Each row below holds a small network's activations on one record, seen along a few directions.
After each row come some of the record's fields: GUDA, NIDEB, NUMIN, ZAB, SEV, NABAB, VEMA.
Not every record has every field; a missing one is written missing.
The largest differences between rows may come from other fields.
(in the rows, 500 means zero)
Random noise pushes rows far along 4 fixed directions. That doesn't count. These rows show it; they differ only by the noise:
[538 683 344 427 563 406 611 476 428 334 484 589 460 474 536 654 530 499
 423 451]
[371 446 644 369 505 542 311 555 421 512 609 445 460 386 451 468 472 531
 447 267]
[638 591 422 646 424 474 463 454 365 522 547 436 582 303 494 510 397 440
 723 445]
[490 490 548 630 441 578 534 476 567 516 522 487 402 425 512 519 436 559
 463 490]
[504 583 434 578 505 523 684 465 595 402 458 577 371 513 549 629 499 571
 359 554]
[672 594 460 878 337 539 568 359 587 564 527 502 341 345 563 449 344 520
 585 604]

[477 397 487 431 613 515 680 744 455 529 466 407 792 389 445 662 561 618
 776 477]
GUDA is vel, NIDEB is missing, NUMIN is missing, ZAB is missing, SEV is nomit, NABAB is diro, VEMA is temop
[439 344 665 522 425 581  87 566 303 632 642 302 611 323 368 390 406 353
 732 234]
GUDA is tana, NIDEB is ked, NUMIN is ziki, ZAB is missing, SEV is nomit, NABAB is ladu, VEMA is famo
[414 599 608 406 471 451 660 549 522 429 612 620 395 404 549 256 468 668
 456 600]
GUDA is vel, NIDEB is gusi, NUMIN is zodis, ZAB is missing, SEV is nepa, NABAB is diro, VEMA is temop
[429 652 471 234 644 325 293 549 379 389 565 562 415 531 528 554 613 492
 329 266]
GUDA is tana, NIDEB is ked, NUMIN is ziki, ZAB is missing, SEV is missing, NABAB is missing, VEMA is famo
[437 399 543 526 583 526 300 610 451 604 537 379 549 477 450 571 487 511
 546 362]
GUDA is duvo, NIDEB is gusi, NUMIN is zodis, ZAB is missing, SEV is missing, NABAB is missing, VEMA is famo
[361  80 724 577 396 845 533 620 559 636 435 248 840 582 314 563 449 390
 663 536]
GUDA is duvo, NIDEB is ked, NUMIN is missing, ZAB is zikev, SEV is nomit, NABAB is ladu, VEMA is famo
[436 491 559 363 455 397 437 442 515 692 369 612 395 648 623 335 593 568
 278 588]
GUDA is vel, NIDEB is gusi, NUMIN is missing, ZAB is missing, SEV is nepa, NABAB is zoki, VEMA is temop
[521 356 441 606 526 564 602 566 537 676 273 404 712 616 483 754 606 444
 576 575]
GUDA is duvo, NIDEB is ked, NUMIN is missing, ZAB is missing, SEV is nomit, NABAB is zoki, VEMA is famo
[509 550 549 553 470 448 264 427 550 599 508 539 315 519 523 440 490 509
 315 403]
GUDA is vel, NIDEB is gusi, NUMIN is missing, ZAB is missing, SEV is missing, NABAB is missing, VEMA is famo
[392 453 435 405 566 551 620 596 470 386 365 482 663 585 407 718 545 473
 461 477]
GUDA is vel, NIDEB is gusi, NUMIN is missing, ZAB is missing, SEV is nomit, NABAB is diro, VEMA is famo
[524 582 485 588 483 420 307 421 484 540 532 532 286 476 519 452 494 458
 459 403]
GUDA is tana, NIDEB is gusi, NUMIN is ziki, ZAB is missing, SEV is nomit, NABAB is zoki, VEMA is famo
[484 445 469 478 450 588 441 477 434 447 474 465 542 527 401 555 438 373
 523 456]
GUDA is vel, NIDEB is gusi, NUMIN is missing, ZAB is didef, SEV is nomit, NABAB is ladu, VEMA is famo
[454 440 522 488 531 599 605 566 580 401 497 454 542 547 470 582 463 513
 536 547]
GUDA is tana, NIDEB is missing, NUMIN is missing, ZAB is zikev, SEV is missing, NABAB is missing, VEMA is famo
[642 683 416 653 336 407 367 218 474 455 557 587 229 486 519 284 334 350
 481 564]
GUDA is tana, NIDEB is gusi, NUMIN is missing, ZAB is zikev, SEV is nepa, NABAB is zoki, VEMA is famo
[612 480 441 605 448 535 433 497 373 539 497 350 759 391 438 531 390 375
 842 492]
GUDA is tana, NIDEB is ked, NUMIN is missing, ZAB is didef, SEV is missing, NABAB is missing, VEMA is famo
[409 459 635 350 496 540 686 570 542 499 636 482 645 399 462 348 443 632
 654 574]
GUDA is duvo, NIDEB is ked, NUMIN is missing, ZAB is didef, SEV is nepa, NABAB is diro, VEMA is temop
[518 484 501 511 522 564 505 560 448 475 545 395 613 457 471 535 460 489
 677 470]
GUDA is tana, NIDEB is missing, NUMIN is missing, ZAB is missing, SEV is missing, NABAB is missing, VEMA is famo
[483 527 675 679 552 492 369 554 677 586 693 529 184 313 514 373 448 684
 378 413]
GUDA is duvo, NIDEB is ked, NUMIN is ziki, ZAB is missing, SEV is nomit, NABAB is diro, VEMA is temop
[318 470 527 301 694 490 421 578 483 472 492 499 445 621 509 635 606 576
 276 357]
GUDA is duvo, NIDEB is gusi, NUMIN is missing, ZAB is missing, SEV is missing, NABAB is missing, VEMA is famo
[642 666 512 419 542 285 383 429 373 586 545 583 429 365 613 317 575 497
 562 530]
GUDA is tana, NIDEB is ked, NUMIN is zodis, ZAB is missing, SEV is nomit, NABAB is zoki, VEMA is temop
[519 463 532 457 497 508 427 571 406 583 652 438 567 296 528 406 468 548
 666 458]
GUDA is duvo, NIDEB is missing, NUMIN is missing, ZAB is missing, SEV is nomit, NABAB is ladu, VEMA is temop
[562 624 400 449 544 431 473 468 473 491 459 541 454 572 543 576 561 503
 383 447]
GUDA is vel, NIDEB is ked, NUMIN is missing, ZAB is missing, SEV is missing, NABAB is missing, VEMA is famo
[658 458 451 733 441 498 291 478 392 643 528 365 626 393 428 550 473 340
 759 390]
GUDA is duvo, NIDEB is ked, NUMIN is ziki, ZAB is missing, SEV is nomit, NABAB is zoki, VEMA is famo
[416 387 615 617 511 619 443 617 615 546 550 403 463 473 488 549 479 593
 536 464]
GUDA is tana, NIDEB is missing, NUMIN is ziki, ZAB is missing, SEV is missing, NABAB is missing, VEMA is famo
[424 407 441 462 622 609 553 600 486 543 370 421 669 616 455 724 567 549
 494 468]
GUDA is vel, NIDEB is gusi, NUMIN is missing, ZAB is missing, SEV is missing, NABAB is missing, VEMA is famo
[630 666 317 686 499 436 660 481 483 354 497 505 529 424 485 620 464 460
 649 556]
GUDA is tana, NIDEB is ked, NUMIN is ziki, ZAB is missing, SEV is nomit, NABAB is diro, VEMA is famo
[350 338 625 317 429 635 551 550 415 469 475 402 697 598 429 500 533 454
 506 519]
GUDA is tana, NIDEB is ked, NUMIN is missing, ZAB is missing, SEV is nepa, NABAB is ladu, VEMA is famo
[476 462 548 523 465 493 459 492 474 570 468 504 564 487 554 369 559 470
 508 519]
GUDA is tana, NIDEB is gusi, NUMIN is ziki, ZAB is missing, SEV is nomit, NABAB is ladu, VEMA is temop
[503 643 485 324 412 358 466 430 356 421 686 617 476 398 489 281 454 449
 549 503]
GUDA is duvo, NIDEB is ked, NUMIN is missing, ZAB is missing, SEV is nepa, NABAB is ladu, VEMA is temop
[655 494 478 702 382 564 582 436 530 547 422 440 627 523 495 475 411 427
 666 646]
GUDA is vel, NIDEB is ked, NUMIN is missing, ZAB is zikev, SEV is missing, NABAB is missing, VEMA is famo
[398 350 553 556 482 667 508 463 756 483 431 554 302 614 510 499 501 540
 203 554]
GUDA is tana, NIDEB is ked, NUMIN is missing, ZAB is didef, SEV is nomit, NABAB is ladu, VEMA is temop
[568 624 413 349 523 272 698 470 418 657 334 625 620 680 715 407 670 549
 427 675]
GUDA is tana, NIDEB is ked, NUMIN is zodis, ZAB is missing, SEV is nepa, NABAB is zoki, VEMA is temop
[493 542 553 469 469 496 306 422 499 521 519 521 390 512 489 424 467 478
 386 398]
GUDA is vel, NIDEB is gusi, NUMIN is missing, ZAB is didef, SEV is missing, NABAB is missing, VEMA is famo
[638 667 388 637 604 357 723 536 586 612 381 643 413 518 635 585 606 634
 448 683]
GUDA is vel, NIDEB is gusi, NUMIN is ziki, ZAB is missing, SEV is nomit, NABAB is zoki, VEMA is temop
[391 402 593 303 573 641 613 630 599 273 608 499 513 406 365 522 471 647
 531 530]
GUDA is vel, NIDEB is missing, NUMIN is missing, ZAB is didef, SEV is nomit, NABAB is gek, VEMA is temop
[375 596 575 319 566 491 803 490 673 212 611 633 344 502 465 415 530 611
 310 602]
GUDA is duvo, NIDEB is ked, NUMIN is missing, ZAB is zikev, SEV is nomit, NABAB is diro, VEMA is temop
[481 263 638 556 355 666 566 485 518 692 379 349 684 518 520 350 477 425
 711 617]
GUDA is tana, NIDEB is missing, NUMIN is missing, ZAB is didef, SEV is nomit, NABAB is zoki, VEMA is temop

Here are new rows. What are their fields?
[476 602 540 316 622 296 282 578 389 490 663 592 346 342 527 389 566 615
 395 231]
GUDA is vel, NIDEB is ked, NUMIN is ziki, ZAB is missing, SEV is nomit, NABAB is diro, VEMA is temop
[363 553 543 428 602 452 452 489 649 451 451 628 224 690 577 574 618 605
  79 453]
GUDA is tana, NIDEB is gusi, NUMIN is ziki, ZAB is missing, SEV is missing, NABAB is missing, VEMA is famo
[513 588 476 523 545 483 407 533 542 494 570 530 310 472 548 540 501 597
 397 402]
GUDA is vel, NIDEB is missing, NUMIN is missing, ZAB is missing, SEV is missing, NABAB is missing, VEMA is famo
[580 475 498 549 285 552 628 315 501 524 439 521 500 627 504 400 466 451
 480 676]
GUDA is vel, NIDEB is ked, NUMIN is missing, ZAB is missing, SEV is nepa, NABAB is zoki, VEMA is famo
[490 566 537 440 578 387 426 629 527 560 699 565 360 262 585 390 478 700
 486 408]
GUDA is duvo, NIDEB is missing, NUMIN is missing, ZAB is missing, SEV is nomit, NABAB is diro, VEMA is temop
[556 587 473 527 508 449 670 479 530 443 472 571 488 430 502 552 537 511
 580 633]
GUDA is tana, NIDEB is ked, NUMIN is missing, ZAB is missing, SEV is nomit, NABAB is zoki, VEMA is temop
[505 491 557 370 611 505 379 645 391 549 585 450 576 347 453 478 563 556
 559 389]
GUDA is vel, NIDEB is ked, NUMIN is missing, ZAB is missing, SEV is nomit, NABAB is ladu, VEMA is temop
[452 558 516 213 528 468 560 541 401 265 581 537 530 429 420 490 443 490
 547 387]
GUDA is vel, NIDEB is missing, NUMIN is missing, ZAB is didef, SEV is nomit, NABAB is diro, VEMA is famo
[430 360 576 583 547 583 459 603 585 642 444 394 600 587 483 620 572 549
 457 473]
GUDA is duvo, NIDEB is ked, NUMIN is ziki, ZAB is missing, SEV is missing, NABAB is missing, VEMA is famo
[424 657 417 268 643 353 488 554 489 308 531 609 347 529 462 617 584 555
 307 328]
GUDA is vel, NIDEB is ked, NUMIN is missing, ZAB is missing, SEV is nomit, NABAB is diro, VEMA is famo
[376 522 446 442 563 537 707 523 738 313 486 678 205 637 540 652 581 597
 133 582]
GUDA is duvo, NIDEB is missing, NUMIN is missing, ZAB is missing, SEV is nomit, NABAB is ladu, VEMA is temop
[558 473 466 690 466 558 428 451 503 656 387 448 455 502 486 554 481 464
 535 467]
GUDA is vel, NIDEB is gusi, NUMIN is missing, ZAB is missing, SEV is nomit, NABAB is zoki, VEMA is famo
[597 638 249 705 623 431 685 514 570 433 397 530 505 561 572 779 548 525
 523 618]
GUDA is duvo, NIDEB is gusi, NUMIN is ziki, ZAB is missing, SEV is missing, NABAB is missing, VEMA is famo
[467 501 611 407 497 498 337 511 462 554 534 476 451 520 508 430 532 541
 405 381]
GUDA is vel, NIDEB is ked, NUMIN is missing, ZAB is missing, SEV is missing, NABAB is missing, VEMA is famo
[492 494 451 601 539 528 500 519 603 536 399 512 472 586 502 653 530 544
 394 523]
GUDA is vel, NIDEB is gusi, NUMIN is missing, ZAB is missing, SEV is missing, NABAB is missing, VEMA is famo
[517 566 361 211 680 366 379 617 180 491 477 391 881 525 442 684 646 383
 646 276]
GUDA is duvo, NIDEB is ked, NUMIN is missing, ZAB is missing, SEV is missing, NABAB is missing, VEMA is famo
[596 664 377 195 538 239 483 345 285 422 415 623 469 608 602 369 638 376
 353 468]
GUDA is tana, NIDEB is ked, NUMIN is missing, ZAB is missing, SEV is nomit, NABAB is zoki, VEMA is temop
[441 413 686 449 421 558 204 501 478 570 588 424 474 435 429 340 395 453
 525 342]
GUDA is vel, NIDEB is ked, NUMIN is missing, ZAB is didef, SEV is missing, NABAB is missing, VEMA is famo
